A small network was trained on made-up records. Each row is its average activation on records with the value named, seen along a few directions.
Values that are neighbours, or in one group, have similar rows; names and order tell nothing.
In the rows, zero is written as 500.
Random noise pushes rows far along 24 fixed directions. That doesn't count. These rows show it; they differ only by the noise:
430  546  258  670  566  413  480  525  430  674  466  554  480  369  465  656  491  659  367  757  524  467  489  527  452  460  523  548  201  369  606  179  594  312
231  510  540  419  530  624  444  509  661  622  332  358  634  554  618  335  559  608  415  704  428  683  562  530  548  629  579  345  588  439  377  352  386  424
428  308  784  620  521  434  559  454  759  573  586  309  486  487  430  457  439  434  626  592  223  290  512  585  265  780  529  524  353  485  513  425  447  535
603  340  587  356  391  429  430  650  471  444  377  665  580  459  401  384  427  616  580  492  441  443  751  582  390  370  419  451  208  319  504  519  451  465
444  431  532  586  450  403  404  441  501  406  609  592  523  377  620  571  363  552  207  774  570  420  623  707  520  612  582  462  597  485  358  413  540  381
344  547  595  671  496  566  677  519  476  597  528  511  388  375  413  365  495  587  510  489  411  682  514  463  494  713  450  813  560  530  470  592  490  521
411  490  323  665  537  569  316  306  262  687  274  306  644  650  403  632  615  535  395  503  403  533  368  393  377  466  528  329  477  633  414  569  506  480
486  684  568  700  385  455  433  483  523  516  597  603  519  620  406  546  367  463  491  582  549  459  472  387  416  554  316  615  551  373  440  646  583  585
607  462  620  486  592  334  422  617  593  831  419  437  397  473  627  346  428  441  666  292  712  606  501  555  526  631  629  557  403  662  496  598  417  286
463  590  687  387  331  516  534  584  455  513  552  355  486  509  486  596  517  655  505  504  615  580  569  654  429  510  592  377  557  770  349  553  539  451
554  481  524  460  606  851  674  385  296  574  361  283  537  381  501  449  500  245  468  434  369  522  532  747  470  457  586  474  546  441  470  676  479  466
630  592  581  555  371  367  717  598  327  546  533  363  578  639  225  607  534  506  500  504  621  400  321  432  455  501  784  492  615  589  599  340  397  659
372  408  436  581  393  468  646  356  464  346  300  542  590  369  451  485  651  548  576  540  394  538  574  416  670  622  594  334  469  410  368  258  341  520
618  536  528  580  478  553  529  236  470  634  289  526  490  521  439  506  629  391  466  654  756  451  497  457  434  323  479  657  435  481  522  496  531  585
586  747  263  477  477  528  428  517  710  452  529  429  471  699  479  428  464  623  402  413  558  314  408  495  570  633  602  561  572  385  660  544  419  564
436  272  439  488  354  269  502  569  382  365  324  664  533  204  289  371  394  530  398  530  434  442  722  578  508  638  677  397  345  373  411  429  335  484
519  430  658  537  484  414  565  422  544  644  406  573  540  452  466  556  623  709  620  651  614  493  624  485  527  590  548  607  522  518  318  584  677  505
404  483  395  410  467  361  307  627  580  497  471  489  482  418  409  492  481  545  562  436  419  569  600  530  441  533  402  373  363  436  429  600  512  488
599  400  526  295  675  680  575  590  552  451  464  744  401  255  713  443  492  436  329  566  535  737  485  584  607  438  509  483  554  565  338  776  491  580
308  476  589  424  480  404  661  638  406  482  592  386  351  594  561  634  512  632  609  461  447  398  639  515  553  417  494  494  386  687  557  445  558  524
180  465  464  459  391  376  304  774  378  331  555  422  359  437  457  360  396  505  434  452  472  841  614  643  369  426  244  392  570  582  447  459  457  470
489  367  423  611  580  528  640  621  455  700  468  490  477  235  388  467  374  310  495  545  558  496  506  564  530  698  528  523  392  329  468  597  595  507
668  715  416  550  513  582  461  528  326  621  455  442  591  568  534  590  364  411  607  583  536  431  502  713  459  376  500  361  461  394  359  471  516  417
548  440  509  716  550  563  659  604  609  406  549  496  297  401  477  530  435  288  494  433  575  464  427  484  538  475  319  392  383  409  639  588  478  577
261  461  316  514  556  545  439  444  462  617  479  235  509  388  567  694  627  394  388  588  508  659  480  600  525  585  460  324  464  443  437  458  656  392
615  768  542  578  409  471  585  393  609  342  534  569  519  645  592  598  601  573  518  584  461  508  441  459  682  510  549  420  615  485  337  435  227  644


Field Fes:
k2: 723  550  519  446  500  579  491  503  637  485  471  567  413  529  602  652  494  606  464  358  682  418  377  477  483  506  582  353  330  582  615  666  642  308
k3: 425  389  743  513  523  550  720  327  526  584  346  584  447  311  590  422  541  481  675  626  616  514  540  422  528  540  650  486  486  712  381  341  546  418
k6: 420  649  456  601  421  242  379  447  502  411  412  477  419  660  395  513  554  449  551  496  603  649  246  301  379  544  519  399  706  599  455  399  449  575
k5: 480  470  458  438  546  614  550  737  495  710  494  404  536  474  486  298  426  346  567  499  632  624  448  491  539  407  451  467  410  513  644  212  381  462
k8: 489  633  584  363  253  521  413  276  525  523  569  195  529  608  358  554  600  376  482  450  626  360  513  584  298  523  562  594  562  679  517  535  543  598
k9: 616  584  551  578  321  378  569  547  349  528  562  439  521  513  508  493  439  386  738  441  480  548  489  632  447  636  495  518  400  400  371  334  349  469
k1: 596  733  510  553  508  522  547  485  488  428  629  440  499  561  401  516  443  413  661  586  479  270  601  598  521  187  441  503  556  374  641  303  476  501
k4: 621  641  562  532  373  472  462  448  616  365  669  603  584  385  318  533  535  494  556  472  497  515  509  455  512  471  411  567  604  432  461  495  470  566
k7: 440  419  518  779  530  324  542  465  447  534  432  544  415  394  485  437  530  474  639  453  447  620  617  475  600  627  373  558  439  270  494  488  458  314
The values of Fes form a ring.
Q: Which values are neighbours of k3? Give them in the order they are listed.
A: k1, k7
Q: Which values are neighbours of k4? Give them in the order they are listed.
A: k5, k8

Field Robap:
l4: 563  315  494  324  753  648  459  332  453  849  371  277  632  626  512  371  559  157  628  461  363  375  352  444  360  393  596  660  458  698  551  495  409  706
l15: 432  411  467  568  486  549  310  268  437  375  412  368  708  751  484  438  506  276  441  502  473  309  501  402  500  317  451  344  736  536  553  382  413  614
l8: 415  677  484  520  400  818  679  347  398  347  326  263  499  729  496  550  766  810  436  599  366  510  583  634  511  396  455  454  581  459  454  514  476  588
l13: 411  450  305  309  505  374  482  495  362  461  562  394  488  363  423  589  656  525  519  400  615  654  359  466  496  468  677  521  650  747  594  213  637  431
l5: 442  552  137  778  635  565  385  597  389  550  528  438  384  671  591  561  477  525  373  481  617  520  381  417  691  414  251  412  567  529  532  579  495  592
l1: 559  588  529  302  474  455  290  439  689  601  607  421  769  488  388  632  688  603  672  341  580  490  606  398  635  414  526  435  701  493  470  624  723  413
l3: 345  600  439  723  504  375  379  476  458  597  426  231  310  885  632  508  358  409  509  484  540  310  412  529  400  575  465  375  477  685  508  511  370  570
l11: 272  529  539  344  554  427  679  566  401  498  460  553  326  459  640  447  328  508  604  589  338  443  385  463  395  570  792  450  439  895  392  258  399  548
l6: 323  506  377  531  472  548  458  603  451  499  235  444  438  623  522  114  492  616  687  267  652  764  433  382  618  691  484  428  771  666  385  530  411  514
l9: 631  570  315  935  533  437  351  746  316  862  737  490  509  264  177  554  147  571  371  571  786  379  510  622  547  652  512  469  687  703  288  789  663  440
l7: 613  105  540  327  498  320  328  345  465  440  587  654  684  451  632  459  529  283  700  139  570  340  792  425  704  424  353  675  374  300  669  515  669  298
l10: 457  580  566  657  493  365  390  452  582  498  444  581  610  398  621  364  377  307  345  666  620  651  581  607  680  693  580  409  775  175  340  441  368  285
l14: 635  609  978  558  646  698  470  698  919  694  955  659  590  494  483  485  230  569  392  523  355  285  615  340  561  307  412  518  468  661  656  787  396  417
l12: 365  596  414  331  531  430  615  639  187  357  351  560  364  602  422  472  685  787  280  460  378  777  594  470  552  281  542  699  554  413  632  637  412  577
l2: 309  643  645  581  529  509  535  341  446  481  661  437  536  608  744  551  396  340  447  502  499  450  517  506  645  511  569  605  772  520  572  342  572  266
The values of Robap form 5 separate groups.
Q: List the group mates of l10, in the order listed.
A: l8, l5
Q: List the group mates of l6, in the order listed.
A: l13, l12
Q: List the group mates of l4, in the order listed.
A: l15, l1
Q: List the group mates of l9, in the order listed.
A: l11, l14

Field Mag:
z13: 665  430  575  432  386  617  488  459  522  398  509  428  503  481  460  536  593  398  702  453  777  504  539  636  453  349  290  403  594  597  375  588  691  642
z5: 626  534  245  529  622  371  424  579  524  660  499  421  530  573  440  709  636  502  699  373  426  517  375  400  566  586  424  405  394  305  439  734  621  609
z16: 403  442  410  651  540  560  422  447  552  576  356  375  493  560  485  385  405  308  529  504  631  386  443  404  526  497  468  229  521  592  486  440  433  520
z8: 468  639  453  650  462  327  540  667  535  605  612  635  464  517  343  769  396  490  523  625  507  398  396  272  440  506  390  471  235  355  534  515  620  600
z14: 601  453  421  668  595  317  443  651  468  483  600  607  513  486  533  447  378  353  533  520  520  558  479  555  608  528  377  548  601  235  503  427  445  507
z11: 685  457  396  456  486  798  519  522  440  554  548  521  747  427  492  361  346  393  272  670  669  376  496  631  651  404  631  347  597  562  464  243  297  521
z6: 413  678  572  541  468  645  507  570  704  426  465  456  442  651  438  511  578  636  591  578  658  565  434  383  466  317  302  325  600  538  562  459  640  529
z15: 617  330  589  458  614  572  806  860  474  430  536  480  329  577  651  510  492  648  594  424  460  494  533  645  667  532  485  373  489  558  447  718  459  687
z1: 576  396  540  360  441  374  443  520  563  475  507  409  483  553  585  426  593  439  693  542  624  510  622  666  582  451  427  419  556  652  266  445  345  736
z9: 566  559  463  392  554  526  456  376  461  612  505  570  625  262  383  459  483  437  528  549  543  398  659  572  539  321  632  632  527  437  550  421  599  340
z12: 637  537  340  321  402  773  359  417  576  535  303  619  656  557  568  330  480  671  488  296  644  505  425  412  470  610  574  499  399  521  541  541  576  318
z2: 400  446  344  514  593  412  369  576  530  517  486  562  482  439  509  524  457  612  421  484  467  500  433  383  506  515  578  367  461  596  558  449  550  377
z4: 652  639  377  550  670  504  462  685  737  240  564  776  340  414  507  447  331  539  732  339  290  509  270  444  354  499  352  458  458  336  632  493  610  414
z7: 475  473  679  584  394  647  636  595  580  315  540  584  455  602  525  309  384  667  543  500  676  457  443  461  404  538  452  585  695  563  645  351  653  470
z10: 556  428  547  574  607  619  475  472  707  404  621  587  428  467  756  511  441  396  485  534  492  527  380  531  437  549  327  497  464  401  567  493  632  402
z3: 489  502  539  519  617  564  575  420  384  264  630  371  433  343  570  616  519  299  475  454  309  526  523  709  487  263  486  393  591  441  658  320  508  294
The values of Mag form a line.
Q: What is the length, in steps, of the shortest route from z6 to z10?
A: 10
Q: Which values are neighbours of z9? Give them in the order they are listed.
A: z5, z2
Q: Which values are neighbours of z13? Give them in the order they are listed.
A: z14, z15
Q: Which values are neighbours of z4? Give them in the order they are listed.
A: z11, z12
Q: Which values are neighbours of z16? Give them in the order they are listed.
A: z3
